[112 154 147 137 104 131] => 147

[[ 99 133 135 115 149 129]
 [116 145 126 122 102 130]] => 126

[[136 109 134 115 128 144]
 [132 113 132 142 108 123]
 [135 104 134 124 114 134]] => 134

[103 119 116 126 110 110] => 116

[125 145 136 126 155 107] => 136

[[134 116 124 112 111 117]
 [136 154 142 122 115 128]] => 142
---
[[151 152 128 157]
 [153 128 131 132]] ==> 151

[[135 132 152 134 127 134]
 [152 135 152 128 128 128]
 [145 140 144 129 128 127]] ==> 152

[[126 127 104 139 142]
 [143 136 113 141 127]
 [120 119 117 138 129]] ==> 143

[[136 123 126 137]
 [155 125 110 134]
 [118 120 104 135]] ==> 155

[[131 125 136 134 116 106 124]
 [130 133 130 131 130 127 130]
 [122 137 127 126 128 124 131]] ==> 130

[[118 106 127 116 135 138]
 [127 148 145 128 143 115]] ==> 118

[[124 132 124 125]
 [114 115 125 124]
 [102 144 128 126]] ==> 114

[[124 128 128 122 133]
 [157 105 118 123 100]] ==> 124

[[116 134 132 120 120]
 [149 113 121 143 139]] ==> 116

[[122 133 104 125 127 132]
 [127 138 115 129 126 143]] ==> 122
---
[[127 127 151 130 127 129]
 [133 127 128 128 129 128]
 [127 125 127 136 129 129]] Out: 125

[[122 123 146 134 130 107 124]
 [119 129 152 136 131 148 124]
 [124 127 125 124 130 114 129]] Out: 127

[[133 119 117 131 133 120 133]
 [127 102 120 132 141 138 127]
 [130 103 130 151 130 132 130]] Out: 103

[[126 128 124 128]
 [129 128 156 128]
 [114 131 129 127]] Out: 131

[[137 139 113 124]
 [120 116 136 128]
 [140 144 105 125]] Out: 144

[[127 134 110 128 153]
 [122 123 150 125 106]
 [136 132 106 133 146]] Out: 132
---
[[131 123 122 139 131 142 115]
 [129 123 136 100 129 116 119]
 [138 141 134 120 138 132 132]] --> 123

[[129 115 129 127 128 128]
 [130 156 128 128 129 129]
 [130 108 129 127 128 127]] --> 156

[[135 133 122 123 135]
 [137 155 115 136 132]
 [118 127 107 128 120]] --> 155

[[113 124 148 120 150 117]
 [130 125 131 126 131 123]
 [119 132 122 125 119 134]] --> 125

[[123 144 124 105 119 120 138]
 [129 130 127 126 126 127 129]
 [132 127 128 124 125 133 126]] --> 130

[[109 150 112 124 124 125]
 [148 141 128 145 121 136]
 [118 121 120 133 126 123]] --> 141
---
[[122 109 141 120 114 145 115 142 123 118 108 121 134 110]
 [122 111 109 141 128 117 139 135 120 110 140 129 113 151]
 [122 112 108 145 136 124 139 138 120 121 138 143 137 130]
 [122 108 110 129 117 118 136 141 120 143 103 112 130 113]
 [122 108 110 125 116 120 138 142 128 147 105 126 143 120]
 [122 113 109 147 140 132 134 139 117 119 135 138 141 114]
 [122 109 109 134 120 116 135 137 114 125 113 103 112 127]
 [122 108 110 124 117 120 138 141 130 148 107 129 144 121]
 [122 109 109 132 118 117 135 139 115 135 107 105 117 117]
 [122 112 109 146 137 126 138 139 119 121 137 142 141 125]
 [122 108 128 117 118 122 105 122 114 126 140 118 112 128]
 [122 113 109 147 138 129 137 139 119 121 136 140 143 119]] result: 113

[[130 127 125 126 133 133 129 128 134 129 132 140 123 127 117 131]
 [124 127 127 126 128 126 128 126 113 118 127 118 131 136 131 115]
 [128 126 131 132 124 132 128 123 103 133 128 124 132 129 125 127]
 [126 126 127 126 122 127 127 127 124 121 130 136 127 129 122 134]
 [127 129 126 124 133 129 127 129 132 134 131 115 123 130 122 138]
 [128 128 128 126 131 129 127 126 144 133 126 116 126 128 141 127]
 [122 132 131 131 127 130 128 139 123 131 127 123 117 133 115 132]] result: 132

[[124 133 127 121 118 136 139 136 120 131 130 135 122 134]
 [131 119 131 138 132 119 124 123 134 124 130 128 133 125]
 [136 124 125 121 147 133 108 122 133 132 133 124 122 128]
 [129 124 140 132 129 128 123 116 128 119 140 121 150 111]
 [127 108 129 147 124 119 142 132 132 123 129 127 128 137]
 [127 114 124 137 128 120 134 133 119 135 134 130 122 135]
 [126 110 134 144 128 115 105 125 152 130 122 136 138 121]] result: 110

[[125 127 126 130 130 121 122 117 137 145 135 129]
 [140 113 124 128 150 112 150 139 115 122 125 131]
 [138 111 115 130 131 112 142 122 120 138 129 128]
 [116 146 139 126 123 145 112 129 139 123 129 128]
 [111 142 147 120 145 132 113 137 137 117 129 133]] result: 142

[[104 136 127 131 148 131 129 128]
 [115 108 128 129 142 129 129 128]
 [117 117 130 129 105 130 128 129]
 [107 113 125 129 118 127 128 125]
 [149 136 130 130 146 128 128 128]
 [148 112 127 130 124 128 129 127]
 [128 152 128 127 134 128 130 125]
 [120 115 127 126 154 126 126 129]
 [118 106 132 126 142 128 129 127]
 [112 144 129 129 148 127 128 129]
 [127 102 130 128 131 127 130 128]
 [148 112 126 128 148 131 128 127]] result: 112

[[134 156 154 149 114 121 145 145 126 138 142 128 154 104]
 [145 112 144 120 117 138 148 150 136 139 135 136 131 126]
 [119 154 117 145 143 122 116 111 125 122 126 123 128 132]
 [132 118 118 122 138 139 124 124 134 127 124 131 118 144]
 [135 140 113 138 136 139 125 118 132 127 119 122 118 134]
 [113 127 146 127 144 110 128 136 128 129 145 147 143 144]
 [136 116 137 121 122 134 137 140 132 134 132 134 130 129]
 [144 124 120 128 124 147 134 129 135 132 122 123 119 129]
 [139 132 121 132 125 141 131 126 132 130 122 122 122 125]] result: 132

[[103 138 143 142 111 108 129 149 110 105 112]
 [114 111 151 134 105 153 120 108 135 106 109]
 [139 140 123 104 108 107 127 105 132 127 114]
 [134 102 151 119 149 149 154 125 103 142 123]
 [134 106 113 122 136 111 124 104 135 113 140]
 [147 131 120 141 117 133 149 120 126 136 123]
 [139 102 123 144 149 128 103 136 146 128 154]
 [143 123 115 129 104 126 102 133 113 122 103]] result: 123

[[134 123 128 124 129 137 123 115]
 [128 122 134 124 132 114 136 119]
 [135 132 129 126 131 127 128 127]
 [127 104 131 123 129 118 137 111]
 [119 112 123 127 114 136 123 135]
 [128  99 132 130 130 121 131 128]
 [127 136 125 135 124 135 118 126]
 [123 120 123 119 126 122 132 130]
 [138 133 130 123 119 119 137 125]
 [119 138 123 129 138 141 118 121]
 [129 124 131 127 136 117 141 123]] result: 124

[[129 140 118 118 122 138 133 129 139 123 128 119 123]
 [127 128 125 127 125 130 127 131 131 129 131 127 124]
 [133 154 115 118 115 147 141 118 130 107 109 123 127]
 [124 124 119 132 113 124 119 110 146 145 109 112 118]
 [124 125 119 123 122 128 128 124 136 132 124 119 119]
 [129 144 119 115 126 140 136 124 138 119 123 117 126]
 [120 123 122 121 128 124 132 110 133 132 110 113 123]
 [126 138 121 116 128 138 136 124 134 121 123 118 124]
 [123 126 122 120 127 134 131 129 131 129 129 124 118]
 [123 126 126 120 132 133 133 124 126 127 124 123 123]] result: 126
---
array([[101, 136, 124, 116],
       [143, 123, 102, 143],
       [132, 105, 140, 153]])	153, 101

array([137, 120, 119, 151, 135, 103, 122])	151, 103

array([121, 120, 152, 153, 122, 136, 125])	153, 120

array([[115, 118, 108, 107],
       [135, 141, 133, 129],
       [126, 126, 131, 131]])	141, 107

array([[135, 123, 129, 117, 150, 141, 135],
       [118, 129, 106, 128, 150, 128, 153],
       [135, 121, 133, 107, 136, 139, 116]])	153, 106

array([110, 157, 131, 125, 121, 128])	157, 110

array([117, 131, 104, 121, 119])	131, 104

array([130, 134, 113, 142, 127, 137, 152])	152, 113
---
Input:
[[101 114 100 119]
 [115 132 143 106]]
Output: 101, 106

Input: [102 132 106 156 124]
Output: 102, 124

Input: [121 110 106 148 142]
Output: 121, 142

Input: [104 114 106 100 113 115]
Output: 104, 115

Input:
[[126 128 129 152]
 [144 128 128 128]]
Output: 126, 128

Input:
[[126 118 128 128 125 129 128]
 [117 151 131 126 121 127 128]]
Output: 126, 128
---
[116 135 131 101 136 141]: 141, 101

[147 126 133 150 129 127 133]: 150, 126

[[124 118 135 103]
 [138 116 150 131]]: 150, 103

[[143 128 139 134 157]
 [122 106 107 131 110]]: 157, 106

[[145 104 114 101 125 117]
 [128 129 128 128 128 128]]: 145, 101

[123 126 115 103 118 117 142]: 142, 103
